Each row below holds a small network's activations on one record, seen along a few directions.
Here are examples, each followed by its value of one field, B.
The largest differences between rows may come from other fields.
(in the rows, 500 means zero)
Random noise pushes rows far along 2 fixed directions. That doesn't count. These rows show it; they differ only by the noise:
[507 456 399 471 534 440 488 333 346 418 345 553 572 426 508 474 389 390
 536 485]
[483 462 323 462 560 393 496 331 368 447 303 648 491 422 547 522 452 339
 445 445]
[477 387 284 533 520 395 459 256 250 473 286 661 666 315 493 317 336 253
 532 469]
[534 465 492 468 513 492 487 351 345 380 396 445 628 452 476 461 341 465
 621 524]

[518 471 431 515 520 473 502 394 358 506 457 569 522 435 518 508 479 398
 496 455]	b10
[456 537 595 450 480 508 547 727 747 532 554 479 318 650 499 639 716 609
 407 515]	b5
[507 608 483 383 566 424 539 489 578 406 443 506 316 579 562 768 611 550
 424 462]	b3
[430 419 320 532 486 410 493 496 503 598 403 714 478 393 505 398 536 335
 370 456]	b9
[504 555 500 498 496 571 532 707 651 553 612 494 337 647 505 545 627 636
 463 520]	b5
[458 510 492 522 495 453 477 490 510 562 492 530 544 446 520 419 482 432
 476 463]	b12
[517 606 582 440 549 495 494 469 548 464 520 414 441 523 556 624 498 553
 492 461]	b2
[597 655 627 353 607 559 575 478 558 366 569 379 262 673 641 929 639 678
 418 428]	b8
[600 535 803 420 472 645 510 552 518 307 604 134 613 619 433 598 361 802
 740 610]	b1
[518 461 744 488 429 634 550 606 550 411 616 198 684 561 418 441 351 731
 698 632]	b9
[574 620 588 348 570 505 518 483 574 341 449 405 248 678 561 873 583 643
 450 490]	b6
[584 627 433 443 622 535 518 427 460 443 508 499 341 571 564 656 501 585
 513 480]	b3
[513 564 494 442 539 494 549 556 587 505 526 542 319 594 601 726 667 540
 338 437]	b4
[551 577 550 373 558 490 522 466 525 358 433 435 363 602 541 749 521 580
 488 489]	b6
[575 583 617 404 526 508 494 450 473 373 493 371 436 563 482 673 446 600
 548 522]	b10
[442 544 635 481 474 558 543 785 797 551 642 486 349 663 490 637 723 616
 409 509]	b7
[472 506 590 515 455 550 481 497 504 518 538 371 653 492 460 378 430 516
 616 542]	b12
[519 476 432 528 482 437 453 316 330 467 408 529 645 354 453 362 361 390
 573 494]	b11
[446 444 698 580 342 572 500 741 638 584 680 369 668 526 364 253 484 586
 610 621]	b7
[506 479 316 497 578 401 463 241 324 508 343 626 573 340 527 410 385 309
 467 420]	b2
[590 578 566 400 541 541 493 397 473 372 474 391 446 562 508 662 440 604
 522 515]	b4
[512 527 490 491 523 511 507 466 489 499 513 507 468 505 557 586 546 496
 440 466]	b8
[421 390 388 547 494 422 493 528 506 562 422 650 503 417 538 441 520 414
 407 480]	b1
[434 516 297 490 533 336 508 502 554 576 368 776 300 454 565 591 666 339
 271 386]	b11

Here are new rows. What is B for each?
[420 530 511 415 486 463 567 751 810 575 514 592 193 658 555 754 763 583
 255 491]	b9
[491 397 709 655 292 651 500 655 463 583 760 273 878 469 323  93 397 563
 767 620]	b7
[473 511 600 517 420 565 556 724 648 559 655 445 433 622 498 544 679 602
 458 495]	b5
[442 518 451 501 512 442 481 482 546 586 456 566 471 483 528 474 559 411
 419 456]	b12
[530 562 431 416 604 436 518 324 415 386 371 524 441 468 553 654 478 462
 492 453]	b3
[572 474 494 509 491 529 482 351 308 418 474 453 598 453 499 494 398 466
 592 483]	b6
[522 436 411 583 489 505 451 296 271 512 474 526 723 329 494 309 365 358
 571 471]	b8
[499 508 331 472 563 380 504 412 465 478 352 666 313 492 589 660 594 372
 334 437]	b6
[494 433 430 627 445 589 488 589 474 617 624 530 619 499 407 204 421 488
 619 583]	b7
[606 587 817 474 468 670 511 511 475 397 719 106 667 597 477 540 389 742
 752 550]	b2
[565 508 462 475 518 450 444 278 286 413 398 489 601 381 456 459 320 416
 584 491]	b10
[484 473 516 474 506 520 505 492 538 499 463 479 496 494 488 526 512 522
 492 519]	b9
